These are the activations of a small neural network, seen along a few directions. Each row is one input.
Each table varies a few parts of the input and shows all the possible inputs, shuffled.
Descriptions start from the smaller parts, as in this example, which fits no table here: values(3) and (point or ring(9) or (line(4) and ring(5))).
Shared parts are said once, and a part with two or three values counts as separate values.

A family of inputs:
R1: [ 22   6  26   9  21   9 -23 -17   1  -5  -1  -8  -1  21   5]
R2: [  0  12  15  21 -19  14 -42  18 -14  33 -26 -21  46 -33  -8]
R3: [  3   0  18  13  -7   6 -29 -17   6 -18 -33  -3  23 -26 -23]
R4: [ 22   8  23  14   3  15 -29  24 -22  45  -2 -17  33  13  13]
R5: [  5   1  23  11  -5   7 -33 -15  11 -18 -30  -3  16 -25 -21]
R6: [-19  -5 -33 -14 -18 -17  46   4   5  -3  18  17 -23   2   3]
R7: [  3 -13   1 -10   3   1  12   3   1  -6  15  15 -11   9   1]
R8: [-17  -2 -41 -11 -33 -11  38  44 -18  46  20   8   9  -4  14]
R9: [  1  10  18  18  -3   7 -33 -22   9 -19 -24 -12  11 -24 -15]
R10: [ -8   0 -11  -6  11   0  11   2   0  -7  18  -1 -18  10   9]
R11: [-17 -14 -32 -18 -22 -20  48   8   3  -3  10  27 -12   0  -5]
R12: [ -7  13  10  15   3   6 -34 -16  11 -20 -27 -19   8 -25 -12]
R13: [ 26  -3  31   3  18   8 -23 -11   3  -4  -7   0   3  20  -1]
R14: [-15 -13 -28 -21 -20 -18  45  11   7  -2  12  26 -19   2  -3]
R15: [ -4  -2  -8  -8  15  -1  15  -3   0  -7  18  -1 -19   7   9]
R16: [ 19   8  23   4  29   6 -20 -16   3  -5  -4 -15  -5  18   7]
R17: [  1 -14  -3  -7   2  -1  15   0  -4  -6  13  16  -4   8  -1]
R18: [  0  -2 -10   1 -11   8   7  37 -25  43  21  -1  18   3  17]
R19: [ -2  -4  -5  -3   6   1  12  -4  -1  -7  21   6 -15  10   7]
R20: [ -2  12  14  11   6   4 -31 -21  10 -19 -27 -19   8 -28 -12]
R21: [-26  -1 -40 -16 -13 -18  44  10   6  -3  15   9 -26   2   6]
R22: [ 24  -4  27   5  16   7 -20 -13  -1  -4  -9   1  10  19  -3]
R23: [-22  -3 -36 -19  -9 -20  48   5   7  -3  15   9 -26  -1   5]
R24: [ 15  10  19   7  26   7 -24 -11   3  -5  -4 -15  -4  21   7]
Question: The inputs of R23 and R15 match in every part but one. If R8 is changed in the same way as R23 into R15, which row does it become?
Answer: R18
Question: Describe the family of inputs behind these rows.
Answer: line(4) and (point or line(5))
Question: Which other rows does R6 become when the line(5) part takes its other values? List them by row number.
Answer: R11, R14, R21, R23
Question: List by row number the other rows that have the line(4) part in common with R1.
Answer: R4, R13, R16, R22, R24
Question: List by row number the other rows that have the line(4) part in common with R20.
Answer: R2, R3, R5, R9, R12

A family of inputs:
R25: [-18  -6 -33 -14 -19 -15  40  14   1   5  13  14 -13  -2   3]
R26: [-11  -8 -26 -14 -15 -11  39  18  -5  13  21  16 -12   8   8]
R27: [ 21   9  29  17  14  16 -40  -5  -7   9 -11 -17  21   5   3]
R28: [ 18   7  31  16   8  14 -40  -9  -3   3 -18 -14  21  -4  -5]
R29: [-13 -10 -24 -20   6 -17  45 -15  14 -30  20  19 -40  13   1]
R30: [ -9  -7 -26 -13  -8  -8  38  23 -10  20  28  12 -12  18  15]
R31: [ 18   7  30  14  13  15 -40  -5  -5   8 -15 -17  20  -1  -1]
R32: [ 10   9  25  16   5  10 -39 -13   2  -4 -27 -16  20 -14 -11]
R33: [  6   9  25  18   3  12 -40 -13   3  -8 -26 -16  20 -20 -12]
R34: [-16  -9 -30 -15 -15 -11  38  17  -3   7  18  16 -11   1   5]
R35: [-22  -5 -33 -13 -20 -14  37  12   1   2  15  13 -14  -8   2]
R36: [ 15   4  32   9  27   8 -35 -38  18 -40 -20  -8  -9   4 -12]
R37: [-10  -7 -27 -16  -9 -10  39  23  -7  18  25  12 -13  11  12]
R38: [ 13   6  28  16   8  13 -40 -10  -1  -3 -22 -14  22 -11  -8]
Question: Describe the family of inputs behind these rows.
Answer: values(2) and (point or line(6))
Question: The inputs of R34 and R38 match in every part but the values(2) part. If R37 is changed in the same way as R34 into R38, which row does it become?
Answer: R31
Question: Which other rows does R33 become when the values(2) part takes its other values? List them by row number.
Answer: R35

A family of inputs:
R39: [ 20   8  34  20  20  27 -53   8 -16  19  -9 -30  29  -6   8]
R40: [ -1   4  15   7  -3  10 -27 -19  18 -31 -11   1  -9 -16 -14]
R41: [-17  -5 -33 -23 -11  -6  41  44 -15  37  37  10 -14   8  20]
R42: [ -6 -19 -28 -21 -25 -13  45  38 -11  26  19  31   1  14   6]
R43: [-25  -9 -36  -9 -36  -8  41  35  -9  25  32  18  -7 -11   7]
R44: [ 33  -1  43  17   8  18 -49  -5 -14  15 -24  -7  44  -5  -8]
R45: [-10  -7 -15 -12  23  -4  24  -7   1 -18  26   6 -28  11  10]
R46: [  7   8  32  30  -3  27 -56  -5 -13   8 -16 -17  38 -22  -8]
R47: [ -1   8  11  -3  13  -7 -19 -18  21 -24 -31 -13  -7 -12 -12]
R48: [-12   2 -41 -10 -32 -17  44  28  -7  37  25  11  -9  18  18]
R49: [-15  -8 -18  -1  -4  -4  24 -18   4 -32  21  16 -21 -10  -4]
R50: [ 23  22  34  33   3  15 -47  -8 -10  20 -21 -25  35   5   2]
R51: [-22  -4 -44 -22 -22 -17  51  34  -7  30   9   6  -3  -7   9]
R52: [-16  -5 -23 -12  12 -17  33 -17   6 -25  -1   3 -18  -5  -1]
R53: [ 12  13  24  20  12  10 -48  -3 -11  14 -35 -31  41 -18  -8]
R54: [  7   5  19  -3  23   9 -26  -7  17 -19  -5 -11 -16   3   1]
R55: [ 17  -9  30  -4   9   2 -19 -19  18 -21 -21   9  -5   5 -17]
R56: [ -6   2 -18  -2   1 -13  30 -24   5 -18  14   7 -24  21   5]
R57: [ 10  16  18   9   4  -1 -19 -24  19 -16 -18  -8 -14  13  -5]
R58: [  0 -20  -5 -14   7  -9  31 -16   4 -26  10  24 -14  15  -8]
Question: Describe the family of inputs behind these rows.
Answer: line(4) and values(5)
Question: The inputs of R44 and R42 match in every part but the line(4) part. If R53 is changed in the same way as R44 into R42, which row does it become?
Answer: R51
Question: Which other rows does R54 become when the values(5) part takes its other values? List them by row number.
Answer: R40, R47, R55, R57
Question: Which other rows does R56 become when the values(5) part takes its other values? List them by row number.
Answer: R45, R49, R52, R58
